A small network was shown many inputs. Here are its activations along a few directions, one row for each input.
In each table, some parts of the input vary, and every possible input appears once, in random order.
A made-up example of a description, with smaller parts first: values(3) and (point or line(11) or (ring(5) and line(6))).
Shared parts are said once, and a part with two or three values counts as separate values.
In the rows, zero is written as 128.

Other details of the inputs vary at random and push rows far along two fixed directions, the same in every table; ignore that.

Table:
R1: [109 130 178 162 143 161 153 166 162 134 115 114 171]
R2: [143 114  92 151 158  78 163 170 150 161 104 106  96]
R3: [105 136 176 161 144 159 150 169 163 134 114 108 175]
R4: [114 101 171 123 107 151  39  89  89  84 147 136 136]
R5: [112  95 150 107 109 133  65  87  95  98 141 135 111]
R6: [137 155 148 143 142 142 185 167 180 126 114 130 160]
R7: [132  91 118 117 125 103  76 109  95 117 137 129  95]
R8: [127  96 147 120 113 126  55  98  91  99 149 133 118]
R9: [144 136  86 142 152  64 192 158 177 163  79  95  80]
R10: [115 124 141  95 109 134  71  97  89  71 128 144 114]
R11: [142 129  29  90 124  55 112 102  66 133 121 123  45]
R12: [125 134 123  97 102 144  78  83  76 108 159 152 130]
R13: [130 149 150 140 134 186 173 134 148 155 153 142 188]
R14: [121 170 156 135 128 178 182 148 156 146 127 136 180]
R15: [122 104 113 102 117  95  89  93 107 110 128 117  85]
R16: [123 103 147 117 110 127  61  87 102  97 139 133 112]
R17: [128 142 176 145 131 157 152 139 185 126 130 111 174]
R18: [126 164 172 132 119 195 160 135 151 135 156 143 203]
R19: [124 164 145 128 131 182 171 140 152 135 150 124 191]
R20: [113 176 142 150 136 178 160 148 156 132 148 113 189]
R21: [124  93 145 105 111 131  61  87 100 100 152 136 114]
R22: [111 102 166 127 110 145  36  95  84  82 147 130 136]
R23: [113  92 150 113 112 134  63  94  88 102 140 136 112]
R24: [111 137 205 152 129 185 143 141 176 119 118 122 182]
R25: [141  91  60 115 131  39  67 116  74 125 124 114  46]
R26: [116 116 156  89 106 157  61  90  91  67 156 150 139]
R27: [162 144  60 145 151  89 207 154 144 193 121 131 105]
R28: [138 158  64 128 147  96 208 158 143 170 111 114 108]
R29: [147 113  49  96 128  40  96 108  83 107 109 136  35]
R30: [132 163  58 141 152  92 190 163 143 164 112 102 101]
R31: [124 131 201 158 131 184 138 146 171 126 137 128 192]
R32: [103 102 172 122 109 150  39  99  82  80 139 128 133]
R33: [119 107 171  92  85 159  64  82  90  82 128 172 128]
R34: [118  92 167 111 109 155  49  88  93  93 158 140 136]
R35: [115 139 135  96 100 162  62  76  72  86 168 139 149]
R36: [115 166 137 138 136 181 163 145 155 136 160 114 190]
R37: [130 131 101 160 158  80 167 178 155 158  82  98  99]
R38: [144  88  58 114 130  37  92 111  83 136 101 122  22]
R39: [138 125  92 116 120 117 103  92  79 136 148 147 107]
R40: [147 142  62 141 152  92 216 155 139 194 110 131  99]
R41: [156  86  63  84 109  60 102  98  87 130 114 163  42]
R42: [113 153 172 134 135 170 173 157 168 112 115 135 174]
R43: [153 123  85 160 157  65 182 167 165 173  87 111  81]
R44: [ 96 134 127  98 104 167  62  82  69  89 178 130 146]
R45: [109 136 192 156 140 180 131 160 165 123 135 111 198]
R46: [157 130  97 135 132  85 187 154 162 160  82 149  93]
R47: [141 117  84 154 158  67 189 174 157 175  86 109  79]
R48: [124 133 199 152 128 180 140 139 177 123 137 126 188]
R49: [126 124 119  86 103 149  82  82  75 112 171 153 131]
R50: [149 126  88 135 151  74 183 152 176 162 104 101  92]
R51: [121 123 124 105 108 150  82  80  67 116 154 152 125]
R52: [111 164 176 129 121 201 171 138 149 138 145 143 200]
R53: [118 133 199 164 135 179 131 156 164 120 136 118 196]
R54: [107 143 196 167 137 178 127 158 165 118 123 111 196]
R55: [140 135 175 135 115 165 167 146 173 132 115 159 169]
R56: [143 160  57 142 151  94 190 162 149 168 133 104 114]
R57: [147 135  92 145 149  71 178 150 175 157  93 100  91]
R58: [153 159  65 132 146  93 202 158 149 169 121 114 115]
R59: [127 134 147 164 148 128 174 171 174 151  93 111 137]
R60: [149  88  56  86 109  49 111 102  81 135  99 163  26]
Description of these inputs: ring(5) and (values(2) or line(4) or line(6)).
Question: Changing only the ring(5) part turns R44 into R56. The same change can be made to R60. Which row results?
Answer: R55
Question: Changing only the ring(5) part turns R48 into R16. The same change can be made to R6. Which row results?
Answer: R29
Question: Change only the values(2) part in R26. List by row number the other rows that result.
Answer: R41
Question: Start at R7 and move only the ring(5) part, one step at a time. The first step leads to R47. Which rows follow, in order?
Answer: R59, R4, R8

Table:
R61: [121  87 164 120 109 154  50  93  94 102 158 142 135]
R62: [124 140 153 170 150 137 180 169 177 154 102 114 146]
R63: [100 117 159 106 103 149  61  99  91  84 138 133 132]
R64: [128  88 168 118 108 146  48  91 100 103 163 138 138]
R65: [144  84  84 123 133  70 103 123  89 146 121 133  65]
R66: [116 135 131 105 111 156  61  85  82  94 186 118 153]
R67: [125 169 185 137 116 212 182 137 166 140 136 154 212]
R68: [105 137 123 107 110 158  66  92  65  97 175 132 146]
R69: [111 141 200 168 147 184 164 158 180 134 116 117 191]
R70: [147 144  85 150 161  64 215 186 199 177  82  91  95]
R71: [136 135 154 168 151 127 178 162 193 152 110 100 149]
R72: [105 157 207 151 126 195 154 159 179 119 113 120 205]
R73: [138 165  65 152 167 100 216 179 153 180 116 100 123]
R74: [103 111 157 102 109 146  61  96  88  83 137 129 129]
R75: [123 133 163 168 147 148 168 157 183 143 112 108 157]
R76: [124 115 161  98 103 142  61  89 108  70 149 138 133]
R77: [157 121  18  92 125  45 149 110  83 166 116 152  30]
R78: [123  94 166 123 105 151  51  96  85 105 148 150 140]
R79: [114 107 167 125 110 146  53  90  93  93 138 135 133]
R80: [111 140 128 110 109 160  65  92  70  98 171 131 153]
R81: [143 118  77  92 111 106 119  89  91 132 142 151  87]
R82: [128 126 163 166 142 151 170 170 168 159 117 132 165]
R83: [122 160 193 150 130 181 168 162 184 114 109 137 195]
R84: [160 115  18  90 129  44 152 109  82 164 115 147  32]
R85: [126 169 112 155 153 150 194 166 167 157 137 102 168]
R86: [125 155 159 146 138 151 182 169 178 126 103 133 159]
R87: [152 145  79 149 163  70 226 187 196 164  77 113  94]
R88: [142 101  35 108 136  23 121 126 105 140  97 107  22]
R89: [132 123 132  87  98 147  90  72  96 109 166 154 135]
R90: [154 108  34 101 140  25 129 129  95 132  92 130  19]
Question: Changing only one part turns R82 into R64. The same change can be made to R68. Which row results?
Answer: R66
Question: What do these inputs look like to the network?
Answer: line(5) and (values(2) or line(4))
Question: Change only the values(2) part in R73. List by row number the other rows that result.
Answer: R84
Question: Change only the values(2) part in R85. List by row number the other rows that result.
Answer: R81
Question: Start at R83 and move only the line(5) part, one step at a time. The first step leads to R86. Which rows follow, in order?
Answer: R90, R87, R76
